These are the activations of a small neural network, seen along a few directions. Each row is one input.
In each table, some parts of the input vary, and every possible input appears once, in random order.
A made-up example of a description, with smaller parts first: values(2) and (point or line(9) or (ring(5) and line(6))).
Shared parts are said once, and a part with two or three values counts as separate values.

Table:
row 1: [ 1.06  0.21  2.23  4.20 -1.98 -0.28 -2.12  4.16  0.96 -4.85 -0.26  4.54]
row 2: [ 1.36  3.30 -0.97 -8.15  1.25  2.00  0.71  3.47  0.97 -2.94 -0.46 -3.73]
row 3: [-2.17 -0.34 -0.15  3.19 -2.44  1.23 -0.53  3.06  1.12 -3.45  0.16  4.27]
row 4: [-2.11 -3.62  1.11  4.85 -0.83 -2.41  1.16 -1.46  0.48  1.85  0.63  3.38]
row 5: [ 0.64 -1.34  1.74 -6.16  3.10 -2.50 -0.05 -1.36  3.24  0.54  0.32 -2.79]
row 6: [-0.88  0.07  0.47 -4.15  2.28 -2.92 -0.92 -4.88  1.24 -1.17  0.47 -3.29]
row 7: [ 1.26 -1.90 -0.63 -2.30  3.25 -1.05 -3.49 -1.76  0.15  4.86  2.13 -5.20]
row 8: [-0.25 -2.62  1.50  5.33 -0.13 -4.35 -0.91  0.43  2.63 -2.19  0.63  4.05]
row 9: [ 1.16 -2.71  2.99  5.23  0.31 -3.64 -1.80  1.00  2.47 -2.57  0.76  3.96]
row 10: [-1.97 -0.13 -0.03  3.38 -3.09  1.43  0.80  2.11 -2.03 -0.97 -0.13  4.38]
row 11: [ 2.16  1.94 -1.87 -6.79  2.35  2.50 -0.92  4.45 -1.31  0.90 -0.58 -3.78]
row 12: [ 0.92  6.56 -3.63 -2.51 -2.65  8.60  5.29 -3.60  1.36  6.28 -1.12 -1.39]
row 13: [-0.64 -0.03  1.71  3.53 -1.93  1.24  3.04  1.65 -4.97 -1.50 -2.97  3.49]
row 14: [ 0.76  4.06 -3.80 -4.45  0.72  2.13 -2.33  0.79 -2.33 -1.74  2.07 -5.44]
row 15: [-0.44  0.44  0.53  4.07 -2.52 -0.90 -1.29  3.76  0.97 -4.69 -0.26  4.57]
row 16: [ 2.13  2.63 -3.58 -4.77  1.38  3.42 -2.95  3.27 -1.80  1.44  1.19 -5.48]
row 17: [-0.36  4.65 -1.93 -6.13  0.32  1.44 -0.58 -0.03 -0.61 -4.77  0.01 -3.94]
row 18: [-1.99 -3.70  0.89  4.46  0.07 -2.32 -0.30 -0.48  2.87 -0.93  0.89  3.68]
row 19: [-0.10  0.20  0.83  4.22 -3.04  1.08  1.67  0.97 -5.02 -1.26 -2.48  3.54]
row 20: [ 0.10 -0.50 -1.24 -2.23  2.58 -2.19 -2.77 -3.95 -0.34  1.80  2.73 -5.16]
row 21: [-0.43 -3.33  1.59  5.35 -1.45 -2.39  1.94 -2.13 -2.55  0.97 -1.46  2.82]
row 22: [ 1.36 -2.92  0.86 -4.28  4.07 -1.87 -1.34 -0.74  0.96  4.17  0.51 -3.29]
row 23: [-0.75  2.71 -0.80 -0.46 -1.12  3.86  4.58 -7.22  4.31  9.68 -0.65 -1.96]
row 24: [-0.80 -3.66  2.17  4.55 -0.51 -2.11  3.12 -1.52 -2.76  0.53 -2.12  2.78]
- Describe the family of inputs behind these rows. => values(2) and (point or ring(5) or line(6))
- The inputs of row 7 and row 16 match in every part but the values(2) part. If row 23 is changed in the same way as row 7 into row 16, which row does it become? => row 12
- Which other rows does row 19 become when the line(6) part takes its other values? List them by row number. => row 1, row 3, row 10, row 13, row 15
- Which other rows does row 20 become when the ring(5) part takes its other values? List them by row number. => row 5, row 6, row 7, row 22
- A walk changes only the line(6) part. It starts at row 24 and steps to row 21. List the rest of the walk in order. => row 4, row 18, row 8, row 9

Table:
row 25: [ 0.97  0.50 -0.11  3.74 -0.74  1.27  1.48 -2.99  1.79  3.35 -0.07  0.62]
row 26: [ 1.25  4.15 -0.19 -3.50 -0.65  3.21  1.49  0.37 -0.64 -0.57 -1.09 -1.24]
row 27: [-2.15 -3.97  2.91  3.82  0.05 -3.41  0.15 -2.33  1.55 -1.42 -0.11  3.67]
row 28: [-0.70 -0.60 -0.10  2.11 -0.35 -1.28 -1.25  2.45 -3.78 -3.50 -0.37  0.52]
row 29: [ 0.09  0.48 -1.25 -1.50  0.64 -0.51 -2.59  4.19  1.58 -4.84  1.89  0.72]
row 30: [ 0.02 -1.97  2.01  4.65 -0.87 -3.20 -1.99 -0.45  1.14 -0.52  0.78  3.14]
row 31: [-0.78  3.89 -2.35 -3.86 -0.98  4.15 -0.18  0.97  2.21  0.53  0.45 -2.17]
row 32: [ 0.11 -0.14 -0.49  0.53 -0.48  2.36  1.96 -0.36 -1.45  4.22 -1.35  0.69]
row 33: [-1.73 -1.27  0.50  2.08 -0.90 -1.05  3.93 -3.74  2.14  3.19 -0.64  1.82]
row 34: [-0.41  1.95 -1.97 -0.63 -1.67  2.86  1.58 -1.04 -3.72  0.75 -0.49 -0.92]
row 35: [ 0.05 -3.28  1.48  2.62  0.05 -1.26 -0.55  2.73 -1.58 -0.01 -0.13  2.00]
row 36: [ 1.68 -0.32 -1.37 -8.93  5.66 -1.79 -2.74 -3.61  1.33  4.26  2.25 -9.29]
row 37: [ 1.59  0.58  0.92 -1.12  0.24 -1.35 -1.29  3.81 -0.57 -5.45 -1.13  0.44]
- Describe the family of inputs behind these rows. => point or (values(2) and line(6))
- Which other rows does row 29 become when the values(2) part takes its other values? List them by row number. => row 31

Table:
row 38: [ 0.75  3.44 -1.58 -1.73 -0.78  1.32 -0.67  1.24  1.31 -1.57  0.02 -1.16]
row 39: [ 0.62 -1.21 -0.64 -1.46  2.50 -2.07 -2.90  0.75 -1.85 -1.78  0.99 -2.50]
row 40: [-0.71  1.28 -0.93 -2.58  0.55  0.74 -1.26  1.57  2.08 -1.87  1.51 -1.53]
row 41: [ 0.45 -1.28  1.46 -1.34  1.84 -2.31  0.34 -1.92  1.89  2.20  0.02 -1.00]
row 42: [ 0.14  0.25 -0.78  1.04 -0.26  2.69  1.41 -0.70 -1.29  4.57 -0.74 -0.49]
row 43: [-0.04  2.56 -0.66 -2.52 -0.86  1.67  1.32  1.44 -2.83 -2.66 -0.96 -0.13]
row 44: [-1.39 -3.56  1.45  7.99 -2.02 -2.78  1.69  0.05  0.04 -0.78 -0.33  5.94]
row 45: [-1.04 -0.29 -0.51 -1.13  0.27  0.31  0.08 -2.34  3.18  2.42  0.84  0.16]
row 46: [-0.09 -2.16  1.00  0.17  1.09 -2.49 -1.39 -2.61 -0.76  2.29  0.99 -1.78]
row 47: [ 1.12 -1.09  0.26 -3.10  2.17 -1.56 -1.21  1.52  0.52 -2.02  0.15 -2.03]
row 48: [ 0.86  1.56 -0.18  0.56 -0.41  1.84  1.49 -2.94  2.05  2.24  0.22 -0.26]
row 49: [ 1.27  1.55 -1.68 -1.52 -0.66  2.67 -0.77  3.30 -2.22  0.50  0.11 -1.04]
row 50: [-1.27  0.56 -0.04  0.27 -1.31  1.50  3.33 -2.97 -1.58  1.81 -1.89 -0.10]
row 51: [-0.66 -1.61  2.80  5.34 -2.11 -1.54 -1.45  3.61 -0.56 -5.35 -0.94  5.93]
- Describe the family of inputs behind these rows. => values(2) and (point or line(6))
- The inputs of row 42 and row 49 match in every part but the values(2) part. If row 48 is changed in the same way as row 42 into row 49, which row does it become? => row 38
- Which other rows does row 46 become when the values(2) part takes its other values? List them by row number. => row 39

Table:
row 52: [ 3.23  0.59 -0.27 -5.66  2.26  0.80  0.10  4.64  0.35 -2.26  0.10 -2.47]
row 53: [-1.74  0.28 -2.45 -1.47  1.17  3.95  2.60 -4.26 -2.24  4.68  0.19 -2.93]
row 54: [ 1.90 -1.65  0.14 -1.46  2.01  1.33  4.36 -1.97  2.32  4.94 -1.23 -1.21]
row 55: [ 0.34 -2.18  1.74  7.38 -3.53 -1.46  2.76 -1.51 -3.85  1.47 -0.48  5.15]
row 56: [ 1.86  3.98 -1.07 -6.04  1.64  0.01 -1.26  2.44  2.25 -0.91  0.51 -2.60]
row 57: [ 0.66  3.58 -4.72 -4.29 -0.64  1.53 -2.28  2.75 -1.66  0.91  1.60 -4.10]
row 58: [-0.33 -3.74  2.82  7.77 -0.32 -2.72  0.13  0.23 -1.94  3.73 -0.58  3.98]
row 59: [-2.52  1.26  0.37  0.27 -2.59  0.44 -0.06  4.05  4.03 -6.38  1.14  3.67]
row 60: [-3.53  0.40  1.88  3.92 -2.71  0.30  3.21 -2.97  4.76  0.79  0.92  4.87]
row 61: [ 1.28  2.18 -0.51 -0.48  0.15  4.20 -0.71 -4.71  3.40  5.27  0.73 -3.21]
row 62: [ 0.01 -3.53  1.91  5.04  0.69 -1.49 -3.45  6.74 -2.93 -3.49 -0.49  2.32]
row 63: [ 0.08  2.30  1.03 -7.21  0.35  1.02 -0.55  2.29 -4.30 -2.61 -2.41 -3.72]
row 64: [-0.61 -5.83  2.43  0.60  4.14 -8.36 -2.39 -6.41  2.37  1.63  1.91 -2.16]
row 65: [-0.80 -0.23  1.68 -3.93 -0.17  1.46  3.73 -3.93 -2.98  4.79 -2.71 -1.67]
row 66: [ 0.68 -1.17  0.54  4.86 -2.22 -0.71 -0.86  5.19 -4.95 -5.74 -0.62  3.60]
row 67: [ 0.43  1.71 -0.97 -1.62  1.24  0.37  2.80 -3.13  3.95  5.41 -0.94 -2.40]
row 68: [-0.22  3.22 -3.72 -5.11  2.12  2.65 -1.30  1.38 -4.17 -2.22  1.41 -3.59]
row 69: [-1.19  0.41 -3.76 -0.27 -1.47  2.94  1.29 -3.16 -0.04  6.86  1.03 -3.87]
row 70: [ 3.34  4.89 -1.06 -4.40  0.79  2.84 -4.50  1.00  1.46 -0.99  2.43 -4.11]
row 71: [-0.19 -5.12  1.82 -2.15  4.95 -8.78 -5.23 -1.74  1.94 -4.85  3.13 -3.80]
row 72: [-0.94  1.72  0.48  6.10 -4.06  0.75  4.15 -3.38 -0.55 -1.19 -3.10  4.94]
row 73: [-1.00 -3.48  1.73  4.47 -0.73 -1.45  0.24 -1.68  2.63  3.03 -0.16  5.63]
row 74: [-0.39  3.33 -0.51  2.85 -2.94  1.35  1.01  2.85 -1.70 -8.70 -2.39  3.29]
row 75: [-0.36 -2.91  0.48  0.82 -0.14 -0.95 -3.79  5.29  1.87 -4.16  0.03  4.40]
- Describe the family of inputs behind these rows. => values(2) and (point or ring(5) or ring(6))
- The inputs of row 71 and row 64 match in every part but the values(2) part. If row 63 is changed in the same way as row 71 into row 64, which row does it become? => row 65
- A walk changes only the ring(6) part. It starts at row 57 and steps to row 70. List the rest of the walk in order. => row 56, row 52, row 63, row 68
- Which other rows does row 52 become when the values(2) part takes its other values? List them by row number. => row 54
- Which other rows does row 72 become when the values(2) part takes its other values? List them by row number. => row 74
